These are the activations of a small neural network, seen along a few directions. Each row is one input.
Each table varies a few parts of the input and shows all the possible inputs, shuffled.
Descriptions start from the smaller parts, as in this example, which fits no table here: ring(5) and (point or (values(2) and line(4)) or line(11)).
Shared parts are said once, and a part with two or three values counts as separate values.
In the rows, 128 means zero.

Other details of the inputs shift rows strongly along two fixed directions, in all tables alike. That doesn't count.
To show where, the next rows are all for the same input, with only those details redrawn:
[ 72 119 158 129 154 130 106 130 139 113 130 135 149]
[ 43  97 195 132 175 121  91 129 138 114 159 136 172]
[ 91 138 128 137 138 137 114 130 140 110 106 139 131]
[201 197  65  41 107 172 218 120  93 145  96  49  95]
[202 198  64  42 107 171 218 121  94 145  95  49  94]
[122 166  81 149 112 145 123 133 147 104  64 151  99]
[ 92 139 129 137 139 137 116 130 138 112 109 139 131]

A family of inputs:
row 1: [165 131  89 164  59 134 119 135 121 150  98 155 106]
row 2: [ 67 114 167 132  89  98  96 134 109 135 160 129 135]
row 3: [140 111 138 142  88 120 109 123 116 160 129 149 139]
row 4: [135  49 202 162 194  93 105 114 155 107 211 168 148]
row 5: [ 90  71 185 165 193 113  87 126 148 153 186 176 173]
row 6: [146 162 134  14 146 145 214 116  80 157 171  33 141]
row 7: [ 66  80 208 139 118 107  71 125 114 149 170 135 175]
row 8: [131 151 101 136  57 123 110 128 118 131  79 140 101]
row 9: [186 140  90 168 116 127 132 112 159  74  92 152  75]
row 10: [162 148  82 164 121 135 137 119 148 102  76 149  83]
row 11: [184 129  83 165  69 125 122 128 121 163 100 175 110]
row 12: [128 162  75 157 115 115 141 117 142  85  82 158  81]
row 13: [187 142  75 169 125 133 144 117 147 119  86 162  81]
row 14: [126 124 184  15 104 110 179 112  63 179 205  32 157]
row 15: [101 140 119 148 146 141  95 161 143 129 103 130 151]
row 16: [160 109 176  43 178 148 186 114  99 186 203  52 172]
row 17: [149  93 128 162  90 119 111 135 114 162 148 163 138]
row 18: [171 152  45 183 131 139 110 164 154 146  77 176 116]
row 19: [122 166  80 150 111 145 123 133 147 105  65 150  99]
row 20: [114 174  68 151 117 145 105 166 147 107  57 145 119]
row 21: [103 109 138 149 168 129  90 159 149 147 137 142 171]
row 22: [112 124 131 142 142 121 126 117 139  97 117 135 114]
row 23: [ 50 135 140 134 159 113  96 164 138 114 132 138 166]
row 24: [ 72  80 196 140 172  82 106 105 146  69 197 142 148]
row 25: [146  83 152 160 178 108 122 118 141 134 165 166 130]
row 26: [111 112 143 148  76 124  99 138 117 142 124 129 130]
row 27: [177 150 128  29  68 144 193 125  63 174 153  24 118]
row 28: [142 122 180  33 170 153 186 116  89 171 192  31 169]
row 29: [115  96 166 138 154 107 114 108 149  69 157 135 126]
row 30: [211 131  85 166 124 124 145 112 159  91 104 163  74]
- What is each input in this table made of? => line(5) and (values(2) or line(4))
- The inputs of row 23 and row 20 match in every part but the line(5) part. If row 12 is changed in the same way as row 23 into row 20, which row does it become? => row 22
- List by row number the other rows that have the line(5) part in common with row 28. => row 7, row 9, row 10, row 15, row 26
- Which other rows does row 6 become when the line(5) part takes its other values? List them by row number. => row 5, row 16, row 19, row 28
- Which other rows does row 4 become when the line(4) part takes its other values? List them by row number. => row 5, row 18, row 25
- Which other rows does row 8 become when the values(2) part takes its other values? List them by row number. => row 27

A family of inputs:
row 31: [162  98 136 167 155 127 136 109 153  83 147 158 101]
row 32: [ 89  72 215  96 182 132 127 120 106 165 196  89 190]
row 33: [ 67  97 220  68 163 122 114 128 114 122 191  70 191]
row 34: [ 82  82 191  90 173  98 131 137  94 163 225  98 191]
row 35: [135  48 225 109 193 123 142  97 124 108 239  95 156]
row 36: [ 81  84 212  90 180 117 139  98 110 174 214 114 178]
row 37: [163 154  86 123 112 138 143 156 126 143 112 103 113]
row 38: [154 170  68 110 127 133 159 152 122 141 120 108 113]
row 39: [142 133 106 154 107 123  99 153 146 121 110 149 132]
row 40: [169 149 102 111 129 159 142 131 134 136  94 115 127]
row 41: [116 141 126 132  85 124 127 113 121 124 104 132  96]
row 42: [145 101 135 180 166 117 128 113 163  78 143 180 106]
row 43: [116 111 138 193 106 134  87 111 151 137 103 180 113]
row 44: [136 111 128 165 108 144  99 119 145 127 100 163 128]
row 45: [116  72 204  89 221  83 145 105 131 114 227 102 163]
row 46: [120 108 122 185  95 109  76 143 146 117 111 190 130]
row 47: [154 191  79  60 112 147 182 126 109 116 107  78 112]
row 48: [159  98 138 168 153 104 106 109 159  87 133 146 105]
row 49: [ 74 111 119 215 114  87  61 137 150 123 120 231 118]
row 50: [ 92 112 126 211 107  93  64 137 148 127 113 217 118]
row 51: [ 85  80 210  92 191 128 133 120 105 165 197  95 193]
row 52: [131 126 127 172 110 135 110 109 144 144 101 170 110]
row 53: [ 99 105 130 210  98  98  61 138 146 129 112 209 114]
row 54: [189 191  83  40 100 168 205 132  88 140 104  17  96]
row 55: [135 129 115 154 121 137 115 118 145 128  97 171 130]
row 56: [174 181  68  71 154 168 198 133 112 154 103  83 107]
row 57: [ 71  91 222  72 156 125 110 128 113 123 192  64 189]
row 58: [153 202  71  49 125 155 204 132  98 129 108  53  99]
row 59: [134 156 105 108  95 137 153 127 106 123  99  95 107]
row 60: [119 148 116 119  95 126 130 120 128 108 100 134 118]
row 61: [ 74  83 199  89 197 124 139 119 104 163 203 101 190]
row 62: [115 105 115 195  98 113  80 152 138 127 111 169 123]
row 63: [185 198  80  36 107 166 211 132  89 140 102  22  95]
row 64: [125 140 121 121  86 130 126 121 126 108 100 129 115]
row 65: [109 110 115 196 106 108  80 152 140 127 111 178 127]
row 66: [113 165  91 109 111 129 158 126 109 118 105 112 108]
row 67: [165 147  90 126 104 141 138 156 125 144 114  95 112]
row 68: [ 63  81 221  85 148 118 120 123  95 135 195  67 177]
row 69: [157 154 100 115 140 154 142 131 137 133  94 128 131]
row 70: [162 105 134 160 161 101 117 112 158  89 132 148 106]
row 71: [114 125 104 183 113 107  95 150 135 129 112 174 128]
row 72: [ 96  97 189  69 177 108 131 140 109 149 223  89 199]
row 73: [191 170  85  75 139 175 189 135 111 159  98  67 108]
row 74: [136 138 118 118  78 136 127 120 123 110 101 117 112]
row 75: [104 121 105 182 110 101  85 140 146 113 117 205 130]
row 76: [186 209  72  28 115 165 222 131  87 141 103  24  96]
row 77: [115 157 106 119 106 129 144 128 114 118  98 113 112]
row 78: [191 162  89  81 130 176 182 134 111 159  99  62 106]
row 79: [161 138 110 126 123 159 126 132 138 133  94 119 127]
row 80: [160 164  80 117 122 135 149 155 124 143 114 106 117]
row 81: [133 119 118 165 119 146 113 128 132 139  98 142 121]
row 82: [136 119 124 161 114 141 105 119 146 128  97 168 129]
row 83: [ 99 144 125 143  93 116 121 114 128 119 103 149 100]
row 84: [ 70  78 232  82 133 113 120 106  98 147 203  78 162]
row 85: [131 101 126 180 170 110 131 115 163  76 149 189 104]
row 86: [ 96  89 204  81 172 108 116 143 115 148 215  92 203]
row 87: [111 115 118 188 105 103  76 142 149 114 111 201 134]
row 88: [147 109 135 163 172  93 116 113 164  87 133 161 112]
row 89: [ 97  96 135 219  91 101  51 139 148 126 113 208 112]
row 90: [156 184  93  71 108 147 168 129 114 116  99  79 116]
row 91: [116 156 101 110  98 125 142 118 124 108 106 135 113]
row 92: [103 154 107 126  96 117 141 111 121 123 110 142  95]
row 93: [130 120 114 173 101 122  80 155 152 117 109 157 133]
row 94: [107 124 130 190 123 125  95 111 154 137 100 197 117]
row 95: [181 176  80  78 149 170 189 135 115 156  95  80 110]
row 96: [152 160  86 107 144 152 151 130 134 132 100 131 127]
row 97: [127 134 102 149 126 135 123 117 143 127 102 176 126]
row 98: [125 102 124 186  87 113  75 142 145 118 113 182 126]
- The inputs of row 48 and row 70 match in every part but one. If row 74 is changed in the same way as row 48 into row 70, which row does it become? => row 64
- What is each input in this table made of? => line(4) and (values(2) or (values(3) and line(5)))
- Which other rows does row 68 become when the values(3) part takes its other values? List them by row number. => row 62, row 81
